These are the activations of a small network on made-up records, seen along a few directions, one row for each record.
Records have a field called DENUG. Each example row is followed by its value.
The word missing means that the record has no DENUG.
Other fields move the rows too, some of them a lot.
Random noise pushes rows far along 5 fixed directions. That doesn't count. These rows show it; they differ only by the noise:
[-175  120  449   32  181   70  366 -121  125   88 -475 -293  138  171
 -186 -369 -380]
[ -13  264 -130 -315 -112  343 -492 -364  170 -227  -51  265 -154 -306
  151   73   -4]
[ 286  -17 -118 -271  281  319 -636 -522  164 -268   62   72  178 -401
  383   -8  183]
[-226  194 -490   62 -144  218  -37   -5 -142 -341  231    3  161  400
   88   60  494]
[ -88  184   25 -374  -86  -22 -337  244   59 -226   -5  -14 -481  -31
  116  -15 -401]
[ 102 -284  -12  508   99 -467  339  239  -91   37  331 -104   78  158
  106   99   98]
[ 171  -68   25 -161  177  -59 -340   -9   75 -174  109  -54 -127 -176
  263   -7 -142]

[ -53  -32 -145 -158   98 -297 -250  719 -148  -65  332 -497 -204  279
  300  -50  -54] => kuli
[ -31  127  -25 -394  157  525 -226   40  178   33 -377 -358  116  303
 -150 -516 -377] => naf
[ 227 -133  149 -237  467  269 -258 -424 -112 -155 -118 -149  472 -160
  360 -253  201] => missing
[-130  134  -59  -17   36  158   62 -265 -187 -263 -220   40  359  108
  -46 -143  416] => piz
[-112 -172 -266   32 -318   76 -253  180   48   79  253    9 -128  167
 -157  153   75] => sal
[  30 -178 -303  461 -343 -104  157  517  267  524  329  277 -300 -234
 -618  438  -20] => nivug
[-226 -114   24  143 -145 -107  202  189  -57  152 -130 -135  -67  367
 -171 -115  -19] => sal
[-204   96 -501  304 -332 -157  152  309 -229   -9  393    4    1  308
   63  292  702] => kuli
[ 178  -41  338 -155  139  205   43 -220  208  288 -566  -87   -6 -160
 -237 -348 -416] => naf
[-117  223 -345 -165 -257   31 -195 -312   -4 -161  312  462 -106 -208
  189   91  284] => pilot
[ 250   99 -231 -211  101   73 -403  103  -36 -190  163 -173  239  149
  279 -177  148] => fad
[-255  131  151  124 -130  106  633 -361   22  296 -203   12  272  124
 -472 -137   11] => pilot
[ -51  -82   96 -182  280  -18   65  -96  211   72 -362 -133  380   69
  125 -121 -190] => mef
[  26  344  -55 -103 -337   81 -100 -122   56   57 -187  305 -105 -111
 -120   33   34] => fad
[ 274 -439   -6  216  251 -206   98  457  149  243  174 -233    3 -189
 -202   -7  -78] => nivug
[-280  -23  -52  -17 -292 -124  344  361  145  254  -97   43   -5  268
 -359  226 -249] => mef
[-127   51 -215  243 -303   22   90   69  -68   36  151  252   97   81
 -325  238  308] => piz
[ 282 -216  115  532   19 -411  235 -275   96  245  104  454  -86 -417
  175  301  241] => missing

Here are new rows. What is DENUG for each?
[ -98   -3 -173  223  -18 -175  279 -214  -83   25  275  163  236   74
   90  -63  346] => pilot
[ 102  -35   71   69  -41   88   39 -165   78   66   -5  192   16 -115
  -57   93  175] => missing
[ 396    0 -294 -369  285  469 -527 -323  -58 -224   55 -315  623   44
  160 -150  431] => fad
[  -5   23  -71  207 -156 -118  127 -243 -128  118   50  130   75 -325
  200  196  339] => kuli
[ -79  202  225  -22  -94  370    7 -543  223  -36 -390  206  325 -224
 -293 -163  111] => piz
[ 308  -93  -44  -84 -192    4 -455  -54  227  250  259  194 -225 -610
   37  408  135] => kuli
[ 156 -152  187  151  -80 -210  106   62   52  163  170  183 -199 -243
  110  167 -202] => missing
[ 144   20 -344   13   77  289 -287 -682  203   64  239  281  374 -282
  -16  110  510] => pilot
[ -64 -212   92  -29  141 -393  355  187   13 -106 -164 -152  253  173
  291  -91 -105] => mef
